Each row below holds a small network's activations on one input, seen along a few directions.
Each table varies a few parts of the input and shows all the possible inputs, shuffled.
Descriptions start from the smaller parts, as in this example, which fits no table here: one of 8 places around a ring, together with either a single point or (one of 2 separate values, together with one of 4 places along a line) or one of 11 places around a ring.
Shared parts are said once, and a part with two or three values counts as separate values.
In the rows, 128 means zero.

Other details of the inputs vary at random and push rows far along two fixed directions, the same in every table; ignore that.

Rows:
R1: [ 80 117 159 150 147 148 160 195 178 101 105 144]
R2: [148 129 107 120 128 122 108 117 119 143 126 134]
R3: [108 117 117 134 124 118 154 162 148 136 145 127]
R4: [135 146 137 123 141 128 114 115 122 115 106 143]
R5: [ 96 149 182 149 148 160 135 144 163  73  86 137]
R6: [163 139 101 118 113 115  93  83  97 142 149 125]
R7: [138 121  83 110 106 104 120 143 105 184 152 122]
R8: [125 109 101 126 123 116 149 159 139 141 161 123]
R9: [135 154 167 144 144 146 121  93 149  67  98 142]
R10: [118 123 101 123 127 117 129 156 128 164 128 120]
R11: [154 140 169 125 119 138 121  50 105 102 114 114]
R12: [109 126 195 158 174 156 154 115 151  78  57 137]
R13: [161 142 119 106  94 130  95  94  93 131 160 121]
R14: [129 123 179 130 128 156 127  90 122  98 100 123]
R15: [136 122  88 115 117 104 120 129 105 165 165 124]
R16: [167 130 128 108 111 128 105  62  77 158 118 113]
R17: [124 151 155 144 144 133 127 117 134  92  93 141]
R18: [142 163 139 132 124 127 103  86 110 110 111 121]
R19: [ 98  82  89 133 152 115 169 226 161 168 135 136]
R20: [150 145 120 103  95 127  93  90  94 137 164 123]
R21: [109  98  99 138 147 115 157 191 148 148 141 132]
R22: [135 123  95 111 107 108 128 124 115 155 177 120]
R23: [ 99 107 100 132 123 114 158 179 153 159 158 112]
R24: [113 118 143 139 139 147 132 152 158 106 122 140]
Description of these inputs: one of 4 places along a line, together with either a single point or one of 5 places along a line.
Changing only the place on the line of 4 turns R15 into R4. The same change can be made to R6. Which row results?
> R2
A walk changes only the place on the line of 5. It starts at R9 and steps to R8. List the rest of the walk in order.
> R22, R3, R23

Rows:
R25: [150 126 134  78  73 113 126  74  76 169 183 108]
R26: [102 113  90 124 147 132 111 207 171 162 137 130]
R27: [103  97 138 130 138 143 115 143 113 165 117 134]
R28: [118 142 186 139 167 189 104  95 152  86  43 132]
R29: [148 114  73 144 125  99 138 148 156 140 155 133]
R30: [174 160 186 138 119 171  87  46 114  79  42 138]
R31: [107  79 138 132 121 135 189 195 138 143 146 102]
R32: [158 125 137 128  70 131 122  84 113 144 143  94]
R33: [122  98  90 147 165 109 175 201 156 111 145 142]
R34: [182 182 154 117 124 144  76 100  89  69  96 151]
R35: [160 151 100  77  97 109  83 115  82 159 159 156]
R36: [ 88 111 189 173 193 147 154 114 159  80  80 148]
R37: [186 111 105  93  90 130 102  99  48 172 140 110]
R38: [131 103  73 129 110 114 118 207 157 170 140 138]
R39: [ 90 128 132 164 177 122 136 148 161  91 125 162]
R40: [103 142 141 160 193 140 134 141 198  64  90 144]
R41: [ 98 115 111 150 107 128 163 206 189 119 145 127]
R42: [129 155  98 109  70 112  82  92  84 150 209 114]
R43: [ 89 118  90 126 116 131 138 190 175 152 178 106]
R44: [ 88 151 169 151 170 151 101 163 157  77  83 173]
R45: [138 165 191 127 118 169  94  32 126  78  94  97]
R46: [163 143  89  98 121  89 116  90  96 141 180 150]
R47: [ 75 131 108 142 142  85 183 172 123 181  81  91]
R48: [170 152  94 101  71 114 109 119  78 132 198 105]
R49: [ 93  93 134 127 102 127 137 129 115 167 168 104]
R50: [152  78 104 129 141 111 168 138 106 151 147 112]
R51: [165 112  88 109 119 116 102  52 100 176 164  91]
R52: [105  81 128 102 139 135 159 178 126 178 119 148]
R53: [140 246 145 144 129 102 104  72  92 104  71 120]
R54: [129 114 186 179 174 147 164 112 183  65  48 140]
R55: [161 139 172 113 147 124 130  37  96 100 107 145]
R56: [ 79 122 124 115 123 126 175 198 165 120 163 151]
What do these inputs look like to the network?
> one of 2 separate values, together with either a single point or (one of 3 separate values, together with one of 5 places around a ring)
Changing only the choice among 2 separate values turns R25 into R56. The same change can be made to R32. Which row results?
> R41
Change only the choice among 3 separate values in R37. List by row number the other rows that result.
> R31, R50
Change only the choice among 2 separate values in R39. List by row number the other rows that result.
> R36
Change only the choice among 3 separate values in R27. List by row number the other rows that result.
> R36, R49

Rows:
R57: [162 128 110 119 127 125  84 106  92 130 139 139]
R58: [119 139 115 107  88 130 112 147 107 154 160 100]
R59: [ 97 107  88 126 120  94 165 191 125 186 166 136]
R60: [158 156 104 117 118 123  88  58 110 124 161 121]
R61: [109 116  87 127 126 102 131 148 159 162 158 123]
R62: [160 147 136 114 119 113 105  72  80 106 156 142]
R63: [124 118  99  97  80 121 109 143 129 170 175 120]
R64: [ 89 110 171 152 149 161 143 180 172  73 120 148]
R65: [165 146 114 110 134 137  85  96 105 127 123 144]
R66: [125 132 118 108 123 101 134 132 125 144 145 143]
R67: [141  57 100 124 111 116 179 145 124 193 148  91]
R68: [111 116 124 153 152 125 130 134 152 103 143 132]
R69: [122 135 120 143 133 122 157 177 147 117 115 112]
R70: [ 93 113 107 128  96 130 137 186 141 166 160 124]
R71: [146 118 151 134 129 135 123  34 103 136 111  92]
R72: [ 84 114 155 135 147 165 152 189 183  99 127 147]
R73: [133  92 169 116  99 158 131  91 106 155 126  98]
R74: [136  92  93 139 125 112 152 179 140 132 165 128]
R75: [135 117 201 145 172 169 127  79 123  99  31 132]
R76: [147 164 158 114 144 133 118  80 113  85 123 156]
R77: [121 185 187 134 152 133 131 104 116  68  79 138]
R78: [ 84 132 156 155 188 149 149 203 169  96  52 143]
R79: [156 122  80 111  96 100 127 137 128 158 160 119]
R80: [154 163 122 127 119 128  81  95  93 133  99 139]
R81: [156 150 137 133 136 141 131 114 146  79 117 142]
R82: [137 146 137 124 144 135  98 122 137 114  84 151]
R83: [148 107 152 106 118 124 145  56  72 153 123 113]
R84: [127 164 120 132 126 117 108  97 116 125 131 103]
R85: [129 118  86 138 107 109 150 174 138 156 148 124]
R86: [ 73 135 143 174 165 132 157 170 187 101  96 141]
What do these inputs look like to the network?
> one of 5 separate values, together with either a single point or one of 5 places along a line
Changing only the choice among 5 separate values turns R60 into R72. The same change can be made to R61. Which row results?
> R63
